A small network was shown many inputs. Here are its activations along a few directions, one row for each input.
Each table varies a few parts of the input and shows all the possible inputs, shuffled.
Descriptions start from the smaller parts, as in this example, which fits no table here: one of 2 separate values, together with either a single point or one of 11 places around a ring or (one of 4 places along a line, together with one of 8 places around a ring).
Shared parts are said once, and a part with two or three values counts as separate values.

A family of inputs:
row 1: [ 14 -56  28  -6  -3 -34  20 -20 -23   5 -16 -23  27 -24 -21  46 -18  11]
row 2: [ -2  26   2 -36  -5   3  14  -2 -51 -47  18  14  46  25  53 -17 -61 -37]
row 3: [-51 -33 -23 -27  -1  25  -6 -24  56  15 -43 -31  30 -86   4   5  19 -26]
row 4: [ 76   4  21  18  30 -61   1 -15 -23  -6  46   9 -38  24 -53 -15   9  63]
row 5: [ 47 -29  45   1  50 -91  -6 -24 -23  16   8   7   0  -5 -56  26 -12  29]
row 6: [-39 -46  20  -2 -19  -2  -8   0  10  35 -31 -11  39 -18   9  54   9   2]
row 7: [-39  26 -21  28  -2  26 -24   3  56  13 -13  -8 -48  10 -16 -18  76  20]
row 8: [-75 -17  -9  -9 -24   0  -8 -11  43  10 -58 -30  33 -50  16  28  29 -19]
row 9: [ -7  12 -67   8 -39  74   8 -13  60  -1  12 -20 -25 -36  13 -63  45   3]
row 10: [ 24 -44  44  10  36 -36  -4 -20  -7  29  -7   1 -15   3 -54  45  10  18]
row 11: [-16  12  26 -37  43 -28  -5  17 -46 -38 -24  26  45 -11  33  34 -60 -59]
row 12: [ 31  59 -17  -3   3  24   6  29 -39 -55  31  40 -12  42  43 -36 -37 -23]
row 13: [-18 -25   1  18 -69  32  17  -2   7  23   6 -22  36   2  35  10   5  11]
row 14: [-65  -8   7   7  14  -5 -34  -5  61  31 -52  -5 -14 -21 -18  23  52  -8]
row 15: [ 34 -35  12  12 -55   1  44 -29 -25  -8  24 -29  22  -8   7   5 -19  21]
row 16: [ 24  56  16  -2  64   0 -22  33 -31 -36  19  53 -38  51   0 -14 -15 -14]
row 17: [-26  15  11 -43  33 -23  -2  36 -45 -16 -33  19  38 -11  27  36 -71 -64]
row 18: [-32  29 -51  25 -64  49   3   1  49  -8  -2 -16 -25  -1  25 -42  54  13]
row 19: [ 20  65 -33  -5  -6  32   8  41 -42 -31  27  32 -16  38  37 -30 -43 -33]
row 20: [ 13  59  -1  -4  55   6 -21  50 -33 -13  12  42 -43  50  -6 -10 -26 -22]
row 21: [-28 -36  32  17  21  -7 -31  12  26  59 -29   6  -3  17 -27  47  31   8]
row 22: [-14   8 -35   9  22  50 -20 -10  69  18   2  -8 -50 -26 -27 -40  65  12]
row 23: [ 57 -23  12   3 -40 -55  42 -28 -39 -21  35 -25  36 -13   3 -16 -46  35]
row 24: [ -6  36  -4 -26 -20  13  18  28 -44 -32   8  16  31   5  54  -5 -76 -50]
row 25: [-10  15  33 -37  86 -36 -34  14 -35 -12 -17  43   6  38  -9  19 -34 -39]
row 26: [  6   1 -24  33 -58  49   5  12  13  19  25  -2 -16  33  20 -16  35  32]
row 27: [-22  19  20 -41  77 -28 -31  27 -35  11 -23  38   0  34 -14  24 -41 -45]
row 28: [ 53 -12  18  29  17  -7   4  -5  -9   8  29  -2 -52  37 -52   0  29  49]
row 29: [ 84   5 -14  19 -29 -38  31 -14 -34 -24  54  -8 -13  19 -12 -42 -15  53]
row 30: [-40 -23 -11  -8  40  21 -27 -19  71  39 -36 -12 -12 -55 -29   1  44 -22]
row 31: [ 36 -42  29 -15  11 -89  18 -25 -39  -8  -1 -17  42 -32 -24  28 -41  23]
row 32: [ 60  -8 -14  29 -43  18  34 -15 -21 -10  44 -12 -27  23  -9 -21  12  40]
row 33: [ -1  -2   9  34   3  25 -23  15  23  39  13  10 -41  44 -22   8  56  41]
row 34: [-31 -13 -42  -7 -50  58  19 -26  53   3  -7 -41  27 -66  28 -38  15 -18]
row 35: [-56   2 -24   7 -76  32  13 -12  45  -6 -22 -34  25 -33  40 -17  23  -5]
- The inputs of row 22 and row 34 match in every part but one. If row 33 is changed in the same way as row 22 into row 34, which row does it become? => row 13
- What do these inputs look like to the network? => one of 5 places around a ring, together with either one of 2 separate values or one of 5 places along a line
- Start at row 31 and move only the place on the line of 5, one step at a time. The first step leads to row 1. Which rows follow, in order? => row 6, row 8, row 3
- Change only the choice among 2 separate values in row 25. List by row number the other rows that result. => row 27
- Start at row 35 and move only the place on the ring of 5, one step at a time. The first step leads to row 18. Which rows follow, in order? => row 7, row 14, row 8

A family of inputs:
row 36: [-60 -15 -24   2 -36  50  -3  -6  56  20 -33 -28  13 -37  20   0  37 -17]
row 37: [ 15  37  20 -29  45 -28  -5  22 -61 -38   9  40   8  35  16   6 -60 -33]
row 38: [ 72  34  -1   6  -3 -16  21  11 -62 -33  58  25 -18  50   5 -29 -41  21]
row 39: [-26 -26 -18  18 -19  26  -4 -18  63  29 -21 -31 -13 -40 -18  -5  55  14]
row 40: [ 12  13  28 -33  35 -32   2  13 -65 -28   2  29  25  27  15  23 -66 -32]
row 41: [ 45   2  37 -16  52 -55   0   1 -56 -20  16  26   0  23 -21  17 -47  -1]
row 42: [ 23   0  28 -27  36 -53   0   6 -57 -16   4  21  26  13   0  23 -57 -13]
row 43: [  2   7 -48  41 -70  65  16  -9  55   5  22 -30 -30  -9  12 -51  61  35]
row 44: [-23 -30  -8  32 -24  21  -8 -13  61  41 -17 -29 -19 -24 -24   6  67  30]
row 45: [-48 -24 -18   8 -33  25  -3 -15  60  25 -31 -33  13 -47   5   0  41  -1]
row 46: [-58   6 -38   3 -27  55 -12   4  61  17 -27 -18  -2 -29  20 -18  43 -18]
row 47: [ 47  -5  42  -4  46 -57  -4   5 -55  -3  19  27  -5  39 -28  27 -34  15]
- What do these inputs look like to the network? => one of 2 separate values, together with either a single point or one of 5 places along a line
- Change only the choice among 2 separate values in row 40. List by row number the other rows that result. => row 36
